Each row below holds a small network's activations on one input, seen along a few directions.
In each table, some parts of the input vary, and every possible input appears once, in random order.
A made-up example of a description, with smaller parts first: one of 5 places around a ring, together with either a single point or one of 11 places around a ring or (one of 2 separate values, together with one of 6 places along a line).
Shared parts are said once, and a part with two or three values counts as separate values.
(in the rows, 128 means zero)

Other details of the inputs vary at random and push rows far along three fixed directions, the same in every table; ignore that.

Rows:
R1: [ 65  99  89 156 150 110  95 104 198 156  77  97]
R2: [130 168  88 160 119 139 164 162 139  88 134 132]
R3: [ 37  42 147  64 125  88  84  28 170 140  39 102]
R4: [ 71  75 136 170 156 105  71  92 145 143 116 120]
R5: [ 98 190 153 196 149 121 144 147  96 145 131 164]
R6: [159 131  76 122  75 146 153 188 106  94 164 118]
R7: [119 179  97 154 117 154 160 179 146 111 131 133]
R8: [150  40  55 103 101 137  96 102 143 108 146  51]
R9: [194  32  88 152 111 137  82 128 131 117 166  78]
R10: [110 181 159 202 152 125 155 145 104 153 129 166]
R11: [105 162 138 197 162 133 130 141 117 185 124 160]
R12: [134 106 195  45 131 124 109  96 133 104 121 139]
R13: [153  69 108 165 136 133 106 126 115 126 145 116]
R14: [ 88  61 134 177 161 115  89  87 134 158  99 120]
R15: [ 77 204 110 190 140 130 171 155 142 119 107 154]
R16: [205 142 205  29 108 152 164 139 105  93 141 148]
R17: [202  51 171  41 109 131 118  94 122  79 133 106]
R18: [165 147  78 107  93 171 150 183 119 129 173  97]
R19: [139  79 188  61 146 107 102  73 154 149  91 119]
R20: [126 124 151  34 118 134 138  99 175  97  82 120]
R21: [ 78 183  96 164 146 124 147 139 136 181 121 124]
R22: [ 62 121  90 173 136 127 126 112 133 152 114 100]
R23: [216 146 188  17 124 142 161 141 110 110 141 156]
R24: [100 108 126 191 147 110  99 109 117 140 124 124]
R25: [116  85 106 201 159 113  96  97 127 156 123 125]
R26: [100 169 127 204 158 105 117 123 119 141 144 161]
R27: [ 97  57  62 146 113 148  91 125 149 149 133  58]
R28: [155 119  66 120  77 150 130 184 126 125 158 107]
R29: [ 94 177 144 192 151 125 121 143 115 176 126 153]
R30: [140 105 196  48 126 126 115  94 121 111 108 129]
R31: [102 236 176  83 146 104 200  87 141  86  74 186]
R32: [ 61 173 114 166 147 114 158  99 120 144 106 133]
R33: [118 202 231  79 160 123 180 100 101 135  91 201]
R34: [165 132  69 126  77 138 156 178 103  87 166 120]
R35: [159 160 122 169 128 126 132 147  97 120 160 142]
R36: [ 55 131 156  71 138  79 125  61 159 157  51 141]
R37: [187 144 112 127 119 145 116 197 122 127 193 131]
R38: [181 145 121 127 112 157 118 192 115 122 190 135]
R39: [202 125 124 135 107 164 130 187 113 136 178 120]
R40: [143 191 158  40 101 105 189 101 107  81 107 170]
R41: [172  31 102 105 116 133  58 135 146 138 150  68]
R42: [144 154 127 166 132 128 129 158 105 109 172 151]
Each input here is: one of 6 places along a line, together with either one of 3 separate values or one of 4 places along a line.
Q: The inputs of R11 and R23 match in every part but the place on the line of 6. If R28 is changed in the same way as R11 into R23, which row does it become?
A: R36
Q: The inputs of R29 and R24 match in every part but the place on the line of 6. If R39 is changed in the same way as R29 into R24, which row does it become?
A: R17
Q: Change only the place on the line of 6 in R31. List by row number the other rows that result.
A: R1, R2, R7, R15, R20
Q: A walk changes only the place on the line of 6. It starts at R26 and steps to R42. List the rest of the walk in order.
A: R4, R12, R38, R37
Q: Change only the place on the line of 4 in R33. List by row number the other rows that result.
A: R12, R16, R30

Rows:
R43: [192  85 126 108 111 142 102 133 125 114 153 109]
R44: [114 121  88 174 131 139 111 145 135 121 148 113]
R45: [175  80 155  74 106 128 106 109 123 108 140 126]
R46: [134 102 163  57 116 133 134  97 129 105 109 113]
R47: [157 164 140  93 116 139 165 145 119 124 129 137]
R48: [ 46 123 146 159 157 107 111  73 139 157  86 123]
R49: [152  88 133  64 113 137 117 111 139  82 130 105]
R50: [155 170 139  93 123 136 157 136 113 116 144 133]
R51: [125 186 166  89 130 135 165 125 108 114 128 152]
R52: [101 114  90 244 167 120  98 144 123 178 135 119]
R53: [136 106 142  53 115 118 127 102 143 102 104 133]
R54: [104  70 115 197 149 130  84 118 141 160 138 112]
R55: [122 144  67 206 133 140 117 163 124 156 165 108]
R56: [136 109 104 183 129 127 101 146 108 145 141 126]
R57: [146 159 151 100 112 144 166 146 107 111 135 135]
R58: [122 214 165 105 139 127 186 131 117 142 108 171]
R59: [152 166 114 121 114 158 155 173 112 122 161 135]
R60: [ 72 164 140 151 153 119 140 112 144 142  91 157]
R61: [152  87 137  68 110 136 119 110 136  79 129 103]
R62: [161 103  86 137  96 137 125 163 123 102 157 108]
R63: [ 68 105 178 134 157  87  92  46 137 159  69 150]
R64: [178  73 152  69 136 128 118 110 128 110 142 113]
R65: [117 113  96 182 121 137 125 150 134 123 134 111]
R66: [129 185 149  89 124 119 164 130 122 110 121 169]
R67: [ 71 106 141 157 148  98  73 116 157 169 104 123]
R68: [184 179 110 184 126 151 148 194  91 132 173 147]
R69: [ 95  96 117 210 147 130  83 115 133 164 121 123]
R70: [145 169 182 102 134 118 158 124 105 125 137 175]
R71: [158  90 108  88 108 153 112 135 125 104 158  93]
R72: [125 126  83 174 134 130 112 140 140 128 147 111]
R73: [168 168 120 181 135 154 158 203  92 129 188 151]
R74: [135 108 147  58 117 112 124  93 134  92 114 126]
R75: [117 114  87 167 114 131 121 152 125 152 136 114]
R76: [166  86 129  65 109 131 126 115 150  98 115 106]
R77: [155 172 185 104 145 124 160 121 115 127 135 168]
R78: [161  87 103  91 108 150 115 143 143  95 146 104]
R79: [146 104 159  58 118 123 137  93 133 113 106 109]
R80: [122 137 195  68 136 124 114 124 146 123 111 139]
R81: [118  80 109 199 145 123  78 111 145 163 132 109]
R82: [178  73 129 104 124 148 109 145 112 107 151 106]
R83: [ 44 181 165 166 157  84 152  82 131 150  68 171]
R84: [123  23  97 105 116 135  80 103 169 115 107  77]
R85: [127 123  81 170 132 132 116 146 147 137 140 115]
R86: [ 92  65  96 143 128 110  91 101 159 141  98 105]
R87: [154  83 128  52 100 132 124 118 132 115 122 109]
R88: [107 119 112 134 125 118 115 116 123 139 130 117]
R89: [ 64  36 119 128 139  88  66  47 164 132  79  90]
R90: [139 188 156  95 135 121 164 121 124 104 124 155]
R91: [ 70 165 185 138 169  95 109 102 157 169  86 152]
R92: [ 72 165 144 151 142 102 137 100 117 151 106 146]
R93: [ 74 137 139 141 145 124 132 105 139 158  91 135]
R94: [172 104  89 141 104 142 130 161 133 105 153  98]
R95: [125 139  62 208 131 139 123 173 142 149 148 120]
R96: [ 91 131 138 135 128 109 134 105 123 145 103 130]
R97: [178  74 120 103 117 132 108 143 107 112 152 111]
R98: [159 164 139 105 118 131 163 141 123  99 132 140]
R99: [138 187 155  84 131 132 169 129 122 132 117 156]
R100: [165 167 116 131 112 146 161 167 109 122 156 127]
R101: [134 127  93 224 137 149 108 173 107 151 156 126]
R102: [ 88 136 135 128 141 130 129 111 138 150 102 134]
R103: [ 41 184 167 158 156  90 149  81 122 167  75 165]
R104: [127 186 153  82 123 124 165 128 111 127 125 162]
R105: [162 188  89 160 118 154 160 193 111 139 175 137]
R106: [115 113  94 170 120 146 123 154 130 148 135 109]
R107: [173  75 163  76 114 143 105 109 130 104 139 120]
R108: [123  99 133 145 145 113 115 120 118 142 138 134]
R109: [ 58 154 160 146 155 108 141  90 147 143  69 155]
R110: [113 140  63 208 125 129 114 166 124 135 162 122]
R111: [151  91 128  53 106 128 113 106 124 104 138 105]
R112: [155 165 105 119 105 145 155 175 108 129 156 141]
R113: [122 216 168 117 142 115 178 121 117 111 116 170]
R114: [153 179  99 176 111 155 165 197 108 107 167 140]
R115: [117  47 112 100 130 116  89  83 174 128  90  90]
R116: [114 208 162 113 128 114 183 134 115 119 105 183]
R117: [169 109  90 132 107 146 122 156 121 118 167  91]
Q: The inputs of R87 and R93 match in every part but one. If R96 is changed in the same way as R87 into R93, which row does it become?
A: R57
Q: The inputs of R88 and R51 match in every part but one. If R66 is changed in the same way as R88 into R51, which row does it become?
A: R78
Q: Describe the family of inputs behind these rows.
A: one of 3 separate values, together with either a single point or one of 6 places around a ring or (one of 2 separate values, together with one of 9 places around a ring)
Q: Change only the choice among 3 separate values in R71. List by row number the other rows that result.
A: R55, R111
Q: Change only the place on the ring of 6 in R54. List by row number the other rows that result.
A: R69, R73, R82, R101, R107
Q: Change only the choice among 2 separate values in R62. List by row number the other rows that result.
A: R103

Rows:
R118: [129 203 151 134 126 128 187 141 116 111 115 167]
R119: [ 99 145 184 149 177  93 131  90 125 148  83 150]
R120: [171 168 111 111 110 160 165 185  95 116 175 131]
R121: [ 89 100  87 189 130 122  86 143 156 158 125 104]
R122: [ 85 128 110 172 130 106 120 105 130 160 100 125]
R123: [ 71 159 159 124 143 105 135  90 136 167  78 141]
R124: [160  73 122  60 110 129 109 114 133  82 137 109]
R125: [197 184 182  93 126 137 183 161  99 102 158 165]
R126: [ 93  97  79 197 125 113  90 132 148 145 124 111]
R127: [124 178 116 161 116 139 148 184 124 131 146 145]
R128: [153  96 168  28 116 131 149  88 135  70 102 125]
R129: [166  70 125  66 106 140 126 112 139  81 123 100]
R130: [122 212 156 118 125 123 161 154 124 132 122 167]
R131: [ 80 128 110 171 151 104 108 106 138 142 119 137]
R132: [180  48  85  82  98 131  83 128 142  93 159  84]
R133: [165 111 171  17 123 127 134  87 150 101 107 115]
R134: [ 77 159 162 132 155 110 139  91 153 151  76 142]
R135: [ 75 160 155 134 141  91 128  88 141 140  79 157]
R136: [ 70 121 115 175 141 112 116 116 137 133 108 137]
R137: [ 85  93  86 189 124 130 102 138 140 167 121  96]
R138: [155 136 103 195 121 144 115 188 111 133 188 133]
R139: [102 107 166  67 128 107 124  79 140 101  87 139]
R140: [174 105 192  34 119 144 123  86 127  80 115 121]
R141: [187 141  80 136  86 165 145 209 108 123 185 106]
R142: [ 65 148 153 134 144 105 146  83 120 143  81 151]
R143: [123 113 163  69 128 106 131  67 150 111  76 127]
R144: [137  54  91 122 134 139  87 115 159 129 137  76]
R145: [ 98 117 143 182 161  95  98 122 125 154 114 134]
R146: [ 99 101  76 194 132 109  87 124 147 150 132 111]
R147: [126 114 161  68 137 104 130  61 149 113  87 128]
R148: [170 202 154  71 111 140 179 156 101 121 150 153]
R149: [115 206 154 119 142 129 164 151 114 123 134 170]
R150: [ 98 118 142 187 159 120 110 105 136 155 119 131]
R151: [126 101 195  76 141  96 114  84 135 122 108 143]
R152: [156 161 123 164 133 143 138 181 115 150 148 178]
R153: [192 140  79 141 111 173 148 204 116 106 190 108]
R154: [190  47  85  84 105 139  97 119 145  93 152  75]
R155: [126  83 117 100 119 111 107  86 135 132 114 104]
R156: [125 209 150 113 136 127 169 139 105 145 134 160]
R157: [210 135 101 153 102 179 134 196 103  99 200 115]
R158: [175  74 148  66 101 150 101 110 113  99 143  97]
R159: [186  45 116  92  95 155  70 137 131  89 164  82]
R160: [121 200 144 123 134 126 181 133  92 122 131 169]
R161: [ 76 157 148 130 152  95 136  73 123 153  92 151]
R162: [179 200 152  87 108 139 192 154 110  88 137 161]
R163: [110 111 129 179 162 128 114 115 144 174  97 153]
R164: [162 202 155  74 123 140 169 164 110 102 158 164]
R165: [156 134 100 193 118 150 127 180  97 146 187 125]
R166: [118 174 116 161 125 145 149 184 119 125 152 147]
R167: [ 98  91 103 203 135 135  84 119 121 163 141 105]
R168: [134 205 145 129 145 126 180 130 112 114 132 169]
R169: [147 153  77 179 116 142 120 191 129 142 175 121]
R170: [ 98  93  76 201 147 125 106 120 142 141 127 104]
R171: [128  88 128 102 125 127 106 103 162 132 101  96]
R172: [164  73 122  59  92 129 120 109 128 100 125  98]
R173: [153 112 169  14 121 120 119  95 144  99 117 125]
R174: [ 83  86  78 196 129 127 108 127 127 147 126 105]
R175: [120 200 149 128 116 124 184 141  99 124 119 168]
R176: [118 204 152 130 120 119 172 149 113 111 121 176]
R177: [108 109 172  64 140 125 133  81 151 115  81 123]
R178: [ 81 125 107 169 148 110 119  98 124 155 118 128]
R179: [ 87  91  87 196 144 139 106 137 152 149 122  98]
R180: [ 85 140 184 142 159  94 133  84 117 166 100 155]
R181: [201 146  78 138 108 166 142 200 121 114 192 107]
R182: [ 61 151 160 126 149 114 141  93 129 157  83 144]
R183: [202  22 101  81 100 157  90 141 129 130 149 100]
R184: [ 85 124 140 182 148 120  92 109 132 148 123 137]
R185: [116  84 123  93 133 126 104  97 138 139 122 100]
R186: [ 93  95  87 196 134 134 104 138 157 155 116  96]
R187: [134 145  81 182 114 153 128 201 123 130 169 122]
R188: [120 171 113 157 122 150 161 176 104 137 150 139]
R189: [154  39 114 134 128 119  80 124 119 138 138  81]
Q: Describe the family of inputs behind these rows.
A: one of 3 separate values, together with either a single point or one of 5 places along a line or (one of 2 separate values, together with one of 9 places around a ring)
Q: The inputs of R174 and R128 match in every part but the choice among 3 separate values. If R189 is changed in the same way as R174 into R128, which row does it become?
A: R119
Q: The inputs of R168 and R178 match in every part but the choice among 3 separate values. If R133 is changed in the same way as R168 into R178, which row does it become?
A: R148
Q: Change only the place on the line of 5 in R159. List by row number the other rows that result.
A: R138, R145, R151, R184
Q: Change only the choice among 3 separate values in R184. List by row number the other rows that result.
A: R157, R167
Q: Change only the choice among 2 separate values in R132. List by row number the other rows that result.
A: R173
Q: Change only the choice among 2 separate values in R135. List by row number the other rows that result.
A: R130
